[-33  94  -5  23  23 -44] : mosu
[ 16 -54 -13   5 -34   6] : nazek
[  7  30 -28   2  20 -86] : zivid
[-81 -44  10 -80   0 -88] : ton
[  1 -59 -14  10  -4   3] : ramu
[ -35  -11   19  -48   22 -109] : Nuga
[  6   2  20 -28  30 -86] : Voz
[-79 -51   7 -84  -5 -63] : rupo
[-34  94  -4  22 -27 -44] : gazev
count mosu: [-33]	1
perm: [-86   6   2  20 -28  30]	Voz

[ 30 -38  27  27 -15 -13 -11   7 -55 -27  -7] = nazek
[-29  38 -25 -24   9  17   9  -8  48  25   9] = zivid
[ 16 -52  -7   6 -15 -47   4  33  26 -37  34] = ramu
[-16  46   4  -2  12  37  -8 -27 -23  38 -30] = kopi
[ 14 -48  14  -2 -16 -51  11  36  39 -37  42] = gez
[-15  49  11   0  16  16 -10 -34 -33  35 -39] = ton
[ -7  15 -51   4  33 -37 -15 -47  34   6  26] = mosu
[-37  32 -39 -30  10   8  16  10  82  33  25] = Voz
[-15  26   6   4  33  -7 -37  34 -47 -51  16] = Ruv
[-51  -7 -47   4  16 -15 -37  33  26  34   6] = Nuga
count ton: [11]	1
count gez: [12]	0
perm: [-37  34  16 -52  -7   6 -15 -47   4  33  26]	ramu
count Voz: [24]	0
perm: [-52 -47 -37 -15  -7   4   6  16  26  33  34]	ramu
perm: [-52  -7  16 -47   6   4  26  33 -15 -37  34]	ramu
perm: [-30 -27 -23 -16  -8  -2   4  12  37  38  46]	kopi

[  8  19  62  19  55 -34  56  -2 -58  41  77 -24 -10  27 -60  14 -25  14
  64 -30  49 -36  36]  gez
[-21 -15  70  74  51 -47  57  55  10  46  65 -74  -3   0 -24  46  -4 -27
  -2 -36  57 -43  35]  gazev
[ 24 -32  93  19  12  10   9  63 -76 -22  51  -2  50   2 -11  24   8  33
 -24   8 -85  74 -34]  rupo
[ 35  46  -3  73 -27 -21  55  57 -36 -43  57 -15  46   0  57  70 -47  57
  -4  65  10  51  -2]  Nuga
[-53  19  62  19  55 -34  45  -2 -58  41  77 -24 -10  27 -60  14 -25  14
  64 -30  49 -36  36]  kopi
perm: [ 35 -43  57 -36  -2 -27  -4  46 -24   0  -3 -74  65  46  10  55  57 -47
  51  74  70 -15 -21]	gazev
count Nuga: [57]	4

[-20  -5  42 -13  31   8 -47  25  -4   5]  kopi
[ 1 26  3 22  9 -7 31  4 31  2]  rupo
[ 24   2 -36  24   1 -15   3 -39  38  24]  nazek
[ 19  29  33   8  10   0  56   6 -15  -4]  Ruv
[ 36   7   5 -13  28 -31  -8  70  70  36]  gazev
[ 0 46 -8 22 22 -8 39 -6 -1 -9]  Voz
[ -6  25  -6 -33   0  31 -20  11  10   4]  mosu
[  6 -15  37  33   8  -4  56  10  20  29]  zivid
[ 33  -4   6  20 -15  10  29   8  37  57]  gez
[-45  -9  27  -9  23  38 -48   5   3 -32]  ramu
count kopi: [9]	0
count Voz: [-1]	1
perm: [  0  56   6 -15  -4  19  29  33   8  10]	Ruv
count gazev: [36]	2
count gez: [57]	1
perm: [ 33  -4  37   6  20  56 -15   8  10  29]	zivid

[  45   56   15 -105  -87] = zivid
[ 83 -42  87  87  24] = Voz
[45 46 45 56 45] = Ruv
count Ruv: [45]	3
count Ruv: [46]	1
count Voz: [87]	2

[ 16  16  19 -35  -4  16  -1  43  16 -19]  Voz
[-20  -5  35 -28  -5 -28 -28  -5  -9 105]  mosu
[ -5 -28  -6  -9 105 -28  -5 -28 -20  -5]  Ruv
[-1 17 34 34 34  7 10 64 33 17]  Nuga
[-22 -28  33  81 -63 -20  -5 105  -9  28]  zivid
count Voz: [16]	4
perm: [ 28 -22 -28  33  81 -63 -20  -5 105  -9]	zivid
count Ruv: [105]	1
perm: [-28 -28 -28 -20  -9  -6  -5  -5  -5 105]	Ruv
count mosu: [-5]	3
perm: [-28 -28 -28 -20  -9  -5  -5  -5  35 105]	mosu
count Nuga: [34]	3

